Each row below holds a small network's activations on one input, seen along a few directions.
Each table varies a few parts of the input and shows all the possible inputs, shuffled.
Descriptions start from the smaller parts, as in this example, which fits no table here: one of 2 separate values, together with either a single point or one of 11 places along a line or (one of 4 places along a line, together with one of 8 places around a ring).
Shared parts are said once, and a part with two or three values counts as separate values.
In the rows, zero is written as 128.

Other details of the inputs shift rows strongly along two fixed directions, in all tables alike. That doesn't count.

Table:
row 1: [125 135 107 129 136 110 134 116 129 120 113 148 136 121 138 127]
row 2: [129 135 113 123 146 120 132 143 132 117 119 130 158 111 138 125]
row 3: [112  97 100 135 152 129 197 106 135 156 119 115 148 152  82 218]
row 4: [122 132 105 130 137 108 134 120 126 120 115 141 135 118 140 127]
row 5: [137 101 155 124 107 169 144 111 139 160 141 103  96 165  89 180]
row 6: [123 140 112 135 137 111 132 113 129 122 112 147 141 120 136 127]
row 7: [138 136 165 130  96 143  87 123 122 134 145 128  93 137 138  98]
row 8: [121 134 107 119 145 120 134 142 128 119 121 128 155 114 135 119]
row 9: [132 128 116 134 138 105 141 122 126 116 119 150 146 126 135 121]
row 10: [130 134 110 118 145 120 133 142 130 118 121 132 157 110 138 124]
row 11: [141 134 160 128  96 144  90 125 127 125 138 129  89 136 137 103]
row 12: [121 136 108 134 137 107 133 120 125 117 113 139 136 118 139 129]
row 13: [131 131 118 139 138 105 140 121 126 113 118 148 147 126 133 122]
row 14: [122 136 114 128 154 116 137 142 127 120 125 130 150 109 132 119]
row 15: [138 132 161 126  98 141  91 122 123 136 146 130  94 136 138  99]
row 16: [133 107 142 120 133 160 149 141 132 148 144  99 119 141  96 161]
row 17: [135 134 162 133  96 138  89 127 121 132 147 127  93 138 137  99]
row 18: [131  98 152 133 110 163 150 118 134 158 141  91  96 165  86 189]
row 19: [120 131 106 133 136 104 134 120 124 124 118 141 136 118 138 126]
row 20: [115 137 111 126 146 119 137 143 128 118 122 126 153 112 135 118]
row 21: [129 134 143 119 116 143 103 150 124 124 141 119 119 121 138  93]
row 22: [133 136 148 119 116 141  97 149 128 121 139 116 121 124 140  94]
Description of these inputs: one of 2 separate values, together with either a single point or one of 4 places along a line or one of 6 places around a ring.
The inputs of row 17 and row 3 match in every part but the choice among 2 separate values. If row 6 is changed in the same way as row 17 into row 3, which row does it become?
> row 5
Which other rows does row 4 become when the choice among 2 separate values takes its other values? List them by row number.
> row 12

Table:
row 23: [124 131 128 134 132 116 123 138 121 118 132 130 126 121 135 108]
row 24: [137 133 122 121 128 128 120 134 132 115 120 132 131 118 140 120]
row 25: [139 128 127 125 128 124 127 136 129 113 124 134 137 125 135 118]
row 26: [134 136 125 117 131 130 117 131 134 125 124 136 137 119 138 116]
row 27: [119 142 120 122 130 128 113 130 128 130 125 129 132 117 139 118]
row 28: [117 133 119 129 129 120 122 135 123 123 126 124 123 118 138 115]
row 29: [136 131 130 122 132 127 126 131 131 122 128 138 143 125 134 114]
row 30: [130 134 135 132 134 121 126 133 125 124 133 136 141 124 132 109]
row 31: [148  92 210 122  78 206 111 136 129 174 180  71  55 180  78 156]
row 32: [122 136 118 125 128 127 119 133 129 121 119 123 126 117 138 121]
row 33: [131 131 125 141 117 106 120 104 125 121 119 148 114 132 140 124]
row 34: [ 95  97  75 131 177 129 223 112 138 163 109 104 173 142  73 242]
row 35: [126 137 126 138 119 113 121 101 124 130 122 155 119 131 136 121]
row 36: [133 130 133 134 129 118 124 139 125 113 130 133 135 124 134 109]
The inputs of row 29 and row 25 match in every part but one. If row 30 is changed in the same way as row 29 into row 25, which row does it become?
> row 36
Describe the family of inputs behind these rows.
> one of 2 separate values, together with either a single point or one of 6 places around a ring

Table:
row 37: [122 130 115 126 138 119 132 134 124 124 126 129 136 118 133 120]
row 38: [132 127 122 131 134 113 135 126 126 121 126 141 139 125 133 121]
row 39: [134 126 153 129 103 146 105 126 128 135 140 115  98 140 126 124]
row 40: [130 133 119 122 139 124 130 133 130 124 124 133 145 118 133 122]
row 41: [124 133 117 131 136 114 130 121 125 127 123 139 131 120 135 125]
row 42: [123  90 113 127 152 156 202 121 146 154 119  91 145 158  70 233]
row 43: [131 128 124 135 134 112 134 127 125 118 124 139 140 127 132 122]
row 44: [138 122 153 123 116 153 119 136 133 134 139 111 116 139 118 131]
row 45: [124 134 119 134 130 115 130 117 127 121 119 142 133 127 134 125]
row 46: [125 135 119 124 138 124 129 134 127 127 127 133 145 118 133 120]
row 47: [127 129 114 124 135 120 131 134 127 120 122 132 136 117 135 124]
row 48: [130 131 116 122 137 122 130 133 130 120 122 133 139 118 134 124]
row 49: [125 133 115 128 129 116 128 118 128 126 119 140 133 124 137 126]
row 50: [125 133 118 133 134 114 131 119 125 127 123 143 132 122 133 124]
row 51: [137 123 153 126 103 144 110 120 128 136 139 127  99 142 126 121]
row 52: [123 133 114 129 133 116 127 121 126 127 121 137 133 120 136 127]
row 53: [120 132 117 130 137 118 132 135 125 121 124 127 137 119 133 121]
row 54: [125 132 117 129 135 119 130 136 127 117 121 129 137 119 136 123]
row 55: [130 122 148 121 116 149 117 137 127 140 145 112 111 136 120 124]
row 56: [124 135 120 137 133 114 131 120 125 124 121 141 133 124 132 125]
row 57: [136 126 155 128  99 146 104 124 129 134 138 119  98 143 127 122]
row 58: [135 126 157 130 107 144 107 127 126 135 142 118  97 140 124 122]
row 59: [123 136 121 128 138 123 130 135 128 124 125 130 147 119 132 122]
row 60: [128 124 151 125 115 149 115 138 128 136 144 109 111 137 120 123]
The inputs of row 44 and row 40 match in every part but one. If row 59 is changed in the same way as row 44 into row 40, which row does it become?
> row 46
Describe the family of inputs behind these rows.
> one of 2 separate values, together with either a single point or one of 5 places around a ring or one of 6 places around a ring
Which other rows does row 51 become when the choice among 2 separate values takes its other values? List them by row number.
> row 45
